A small network was shown many inputs. Here are its activations along a few directions, one row for each input.
Each table varies a few parts of the input and shows all the possible inputs, shuffled.
A made-up example of a description, with smaller parts first: one of 5 places around a ring, together with either a single point or one of 11 places around a ring or (one of 3 separate values, together with one of 6 places along a line).
Shared parts are said once, and a part with two or three values counts as separate values.
In the rows, zero is written as 128.

Rows:
R1: [126 134  91  68 173  84  78  82  82 145  56 166 100  89]
R2: [105 163  73 100 107 166  62  79 103 130  52 153 126 100]
R3: [123 136 165 196 115 189 172 155 184  55 197  75  69 150]
R4: [122 164 150 103 172  69 177 100 125 149  96  66 128 101]
R5: [140  91 124 135 142  49 186 130 117  84 178  84 115 175]
R6: [198 100 171 226 106 110  72 239 113 191  98 210 222  73]
R7: [136 187 175 158 161 212 172 106 200 132 139  61  78  64]
R8: [120  93  48 132 100 135  71 119 146  68 121 194 100 166]
R9: [135  51  94 104 147  86 117 136  94 121 146 105 114 201]
R10: [ 93 106  66  71  84 125  68 168  97  99 116 229 121 177]
R11: [ 80 150 121  79 122 150 121  97 130 204  75 148 153 135]
R12: [248 124 179 212 183  36  31 187 101 167 140 165 210  95]
R13: [106  62  88 142  98 139 107 108 164  95 155 119 132 176]
R14: [122 143 111 103 117 139 116  49 177 148  71 110 148 107]
R15: [117 155 128 139 145 176 167  79 179 145 111  67 139  90]
R16: [126  69  58  79 135  85  59 153  42  85 140 160 100 166]
R17: [129 122 162 174 195 113 185 190 146 104 212  68  39 165]
R18: [230 115 168 245 104 122  30 168 118 133 134 166 246  69]
R19: [ 79  75 117 106  75 133 124 128 106 121 138 166 149 205]
R20: [ 98 110 136 106  96 125 181 165 154 108 177 133 149 166]
R21: [132 210 185 116 117 171 210 112 155 165 151 130  95  66]
R22: [117 136 180 140 113 196 196 188 140  97 209 121  91 152]
R23: [126 190 189 131 199 123 182 140 124 145 139  49  66  71]
R24: [ 99 162 141 101 107 157 193  92 118 191 128 119 156 100]
R25: [ 86 155  91  56 104 155  78  99  67 161  66 203 138  95]
R26: [127 139 134  79 141  68 127  63  94 154  52 103 136 133]
R27: [136 112 111 154  94 142 171 127 179  59 160  86 136 169]
Q: Changing only one part turns R21 into R7. The same change can be made to R6. Which row results?
A: R18
Q: What is each input in this table made of?
A: one of 3 separate values, together with either a single point or (one of 2 separate values, together with one of 4 places along a line)
Q: Change only the choice among 3 separate values in R11. List by row number the other rows that result.
A: R14, R26
Q: Change only the choice among 3 separate values in R1. List by row number the other rows that result.
A: R2, R25

Rows:
R28: [162 129 147 145 117 127 112 152 109 142 123 162 166  84]
R29: [103 156 173 150 168 141 217 114 170 118 169  48  70 130]
R30: [142 110 125 157 118 134  97 139 112 114 134 142 167 158]
R31: [127 100  97 112 127 135  99 129 140 113 121 150 128 147]
R32: [114 134 117 118 117 139  94 106 132 149 109 143 139 116]
R33: [127 184 171 133 142 181 234 129 188 123 144  64  79 131]
R34: [154 105 129 160 133 106 108 121 102 128 106 120 161 121]
R35: [107 158 149 138 145 166 223 154 187 100 178  61  71 148]
R36: [110 123 101  78 124 103 112  86  95 131 108 139 110 133]
R37: [154 136 122 158 120 138  99 149 132 148  97 143 153 114]
R38: [ 98 144 106  81  96 133 103 106 101 147 111 148 111 121]
R39: [151  94 141 151 122 105 109 166 120 133 149 174 151 130]
R40: [134 115 117 103 140 112  95 104 126 117 103 122 139 131]
R41: [ 89 118  82  82 115 128 107 112 104 119 143 157 118 151]
R42: [149 115 143 155 135  75 112 154 100 137 124 145 156 105]
Q: What is each input in this table made of?
A: one of 3 separate values, together with either a single point or one of 4 places along a line
Q: Changing only the choice among 3 separate values turns R32 into R31. The same change can be made to R38. Which row results?
A: R41
